A small network was trained on made-up records. Each row is its average activation on records with the value named, seen along a few directions.
Related values have similar rows: they may be neighbours, one step apart, or belong to one group.
Strong random noise was added to every row along 2 fixed directions; ignore it. To show where, here is one row again and again, with new noise each time:
[  84  161 -254  136  -95  -64  183  -21   59 -138 -145 -206  -19    0
  -63 -317  379 -146]
[  64   22 -273   36 -122   18  127  -76   73  -40  -21 -160  -61   18
  -99 -135  324 -130]
[ -58   96  -95  200 -134  -74  223   48  -82 -101 -124 -164 -180  137
 -107 -331  204 -126]
[-209 -139   20  129 -205   22  187   39 -189   57   53  -68 -374  281
 -190 -110  -22  -89]


Field LAS:
togak: [-182 -343 -167 -226  -38  118 -455   97  139  150  278  376 -120   32
 -114  663   57   51]
zeram: [-313 -415  165 -216  100  129 -136 -201 -387  476  218   -6 -117   24
   94  329 -287  247]
sar: [ 130  -40  -66 -225  273  148  -54  -22  -46  262 -101 -141  179  234
   22  131 -352  167]
ves: [-290 -407  286  -33 -334  322   99   48 -280  194  270  205 -557  210
 -268  173 -370   65]
suli: [ 205 -411   33 -353 -166  365  -23 -123    2  -27  456  230 -199  -61
  -35  211    1    7]
razul: [  84  175  121   22  -32  -60 -157 -155  388  -24   -5  -24  181 -415
  193 -147  120 -134]
fon: [-142 -223  -10   85 -225  165  281   23 -113   95  138   81 -268  223
 -208  117 -176  -48]
sud: [   9 -101  381 -106 -102   34 -101  -86   64   10  204  122 -162 -166
   23  -96 -161  -54]
peli: [ 215  298 -202 -136  193  -93  -54  195  138 -113 -229 -182  378   24
  223 -148  138  319]
fonip: [  49  -93    4 -145   59   46   25   93  178  -81  -52  235  185  103
  -20  549 -308  172]
vipaf: [  18    9 -121 -433  120  164 -230  117  210  143   94   77   85   98
    4  462 -173  212]
dag: [ -52  220  -10  425  196 -142  133  328   -4 -275 -170   87 -164  113
 -166 -213   98 -139]
vemi: [-107 -257  -89   81   48  160 -132  150   22   58   83   72 -265   17
 -257  163  132  -27]
kazul: [  87 -248 -322 -354   87  335 -141 -397   69  386  103 -124  336  -96
  179  545 -101  101]
kedek: [ 240  107  323  143 -217 -132   83  158  -74 -102  -84  -45  -73   19
  125 -533 -120 -166]
danup: [-259 -126   46  -94   94  -47  -72 -208 -233  370  192  118  135 -223
   96  224 -181   34]
zasez: [ 275  -47 -306 -303  -62   66 -350 -707  416   35  376   14  389 -513
  108  586  143 -188]
tolu: [  16   39  115  -65   75 -158 -228 -346  -92   89  144 -112  281 -203
   34   60  213   12]
pima: [ 152   40 -135    6  204 -234  -16  197  192 -216 -107  132  175  113
   47  220   59   28]
The values of LAS form a ring.
Which values are neighbours of razul? Give them in the order they are listed.
Answer: sud, zasez
Which values are neighbours of peli? Give them in the order they are listed.
Answer: sar, vipaf
Which values are neighbours of dag? Give them in the order they are listed.
Answer: togak, vemi
Which values are neighbours of ves? Give them in the order they are listed.
Answer: suli, fon

Field KEZAD:
mir: [  22 -112  -76  519  -34  421  163 -392 -206   54  159 -191  -88  -65
   16 -585   45 -377]
zogul: [ 358  285 -224   82 -169  -30  213  449  441 -398 -435  -52  -31  120
 -175 -700  522    1]
lak: [ -67  361 -302  379  413 -276  284  726   26 -418 -596  108  105  496
  -40 -445  204   81]
telu: [-594  270  861  142  -53 -600  -70  -20 -583  302  -65  -39  -35 -160
  370  -17 -503   84]
bef: [ 332   32  -67 -304   -7   90   89 -615  177  119  223   22  469 -637
  166 -157  387  -93]
tiguk: [  97  398  557  190  -53 -291 -505  515   98 -207 -214  110 -105 -113
  426 -147 -311  -77]
pud: [ -21  425 -288  -70  378   81  259   43 -518   24 -612   19  536  -22
  190  -13   -7  412]
bov: [-130  804   52  643  105 -669  243  499  246 -673 -670 -234   52  120
   98 -468  142  -47]
rumik: [ -26  472 -219   79  474 -361  -95 -268  275 -117 -130 -515  573  -31
   12 -231  263  144]
dap: [  64 -202  554  190 -349 -102  137   11 -107 -239  146  241 -483  -37
  -65   72 -319 -197]
rar: [   0  -57 -286  213 -145  -99   44  -80  145 -414   34  130 -266 -260
 -362 -160  699 -370]
fur: [   4 -456   92 -234 -178  421  274  206 -518  375  107 -291 -348  569
 -126 -273 -545  210]
A value of KEZAD combines one of 6 hidden first parts with one of 2 second parts; all combinations occur once.
Changing only the second part turns pud into lak. mir has the same second part as pud; what does that change turn mir into?
Answer: rar
Changing only the second part turns bov into rumik. tiguk has the same second part as bov; what does that change turn tiguk into?
Answer: telu

Field PEPIT:
pap: [ -34 -215  179 -172 -213   72 -114 -253  121  252  389  -11 -104  -90
  -64   58  -54  -77]
rik: [-183  628  701  584   47 -572  271  259 -463 -336 -524 -241  -32   91
  240 -720 -375   36]
fes: [ 111  269  127    3  147 -203  184  -76 -174   39 -217 -156  370 -148
  274 -271  -26   95]
lolu: [ 109 -242  -99   32 -122  227 -234    0  275  -53  284  180 -239   -3
 -172   24  165 -236]
gadul: [  75  251   87   73  -63   17   75  -19 -184 -124 -181  -88   46 -308
  137 -617  211  -95]
bar: [ 229 -166 -387 -230  109  -78  -59   45  315 -122   79  240  150 -136
  -36  490  344  -73]
galob: [-100  385   81  659 -106 -190  441  210 -266 -450 -455 -161 -219   92
 -119 -870  210 -208]
kal: [ -80  -41    3  174  -32   32  319  377 -191 -151 -245  -21 -274  465
 -183 -224 -180  106]
pab: [-474   75  235  242  142  -55  121  135 -361   92 -157  -31 -145  411
  -37   35 -476  221]
bome: [-238  611  303  427  235 -464   28  511 -118 -301 -583 -103   64  202
  196 -550 -103  128]
The values of PEPIT form a network in which each value has 3 neighbours.
Which values are neighbours of fes? Give them in the order they are listed.
Answer: rik, gadul, pab
Which values are neighbours of lolu? Give them in the order they are listed.
Answer: pap, bar, galob

Field VIS:
nif: [-348  -38  344   16  114  -75  103  413 -584  410 -366  -49  -47  582
  180  212 -709  457]
sopo: [-250 -367  672  -85  -92   26 -141 -328 -211  344  575  171 -253  199
  -77  446 -761   64]
dava: [ -37   61   39 -225  252  -47 -169  132 -233  254 -220  -97  271   50
  270  169 -199  307]
lal: [-423 -528  226  -24 -258  315  151  368 -151  172  300  294 -745  647
 -362   46 -495   54]
raba: [  74  638  513  201  120 -235  -23  213 -141 -273 -398 -349  145  -11
  343 -670 -409  184]
foge: [ 678  -17 -859 -113  270   81 -199    5  691 -411  -65  -96  375 -155
  -69  350  658 -147]
babuk: [-650 -386  468  270 -306  176  121  102 -550  224  258  183 -771  312
 -264 -345 -337 -152]
pom: [-204  689 -186  498  351 -293   74  620  312 -721 -551  233   34  105
   48 -494  276  -52]
nipu: [ -11 -354   38  288 -216  -79  363   80 -314   67  -24   42 -314  302
 -296 -208  155 -196]
niva: [ -72  813  102  295  -95 -504  299 -376   78 -465 -295 -290  300 -656
   55 -706  534 -163]
demap: [ 454  133 -157   79 -191  -68  123 -346   61 -117  -33 -120  266 -607
  160 -304  552 -350]
The values of VIS form a line.
A walk along VIS starts at pom and steps to its neighbour foge. Put sopo, raba, babuk, niva in the order it reaches them.
Answer: babuk, niva, sopo, raba
Which values are neighbours of nif? Give them in the order they are listed.
Answer: dava

Field RALO:
toko: [ 314   19 -850 -325  -35    7  742 -173  319 -452 -117  108  251 -230
 -350  197  715    8]
lud: [ 523 -129 -713  352  -22  286 -330  158  850  -74  -32 -117   84  387
 -227  302  418 -230]
timi: [ 437  337  289  -74 -133 -503 -190 -148  465 -415  152  154  210 -729
  212 -195  432 -354]
vurem: [-516  425  103  377  444 -572 -154  109 -163   26 -381  -66  309   93
  255  366 -145  165]
luva: [ -12  -31  394  -23 -311  219 -124 -241 -217  -14  247 -146 -332 -280
  -27 -485 -130 -152]
suvu: [ 499  -89 -334  -65 -210  504   51 -885 -200  359  178 -514  413 -715
  201 -463  484 -293]
mulo: [-360   94  -53  289 -250 -166  254  906 -203 -162 -573  366 -494  314
 -148 -511  372  -59]
sadun: [-191  794  322    4  313 -190  197  204  -68 -191 -511 -503  323  275
  180 -707 -487  572]
devu: [ 272  207  143   22  676 -281 -156  190 -131 -179 -208   65  502  -36
  465  -93 -183   91]
The values of RALO form 3 separate groups.
List the group mates of luva, in the order listed.
Answer: timi, suvu
List the group mates of toko, in the order listed.
Answer: lud, mulo
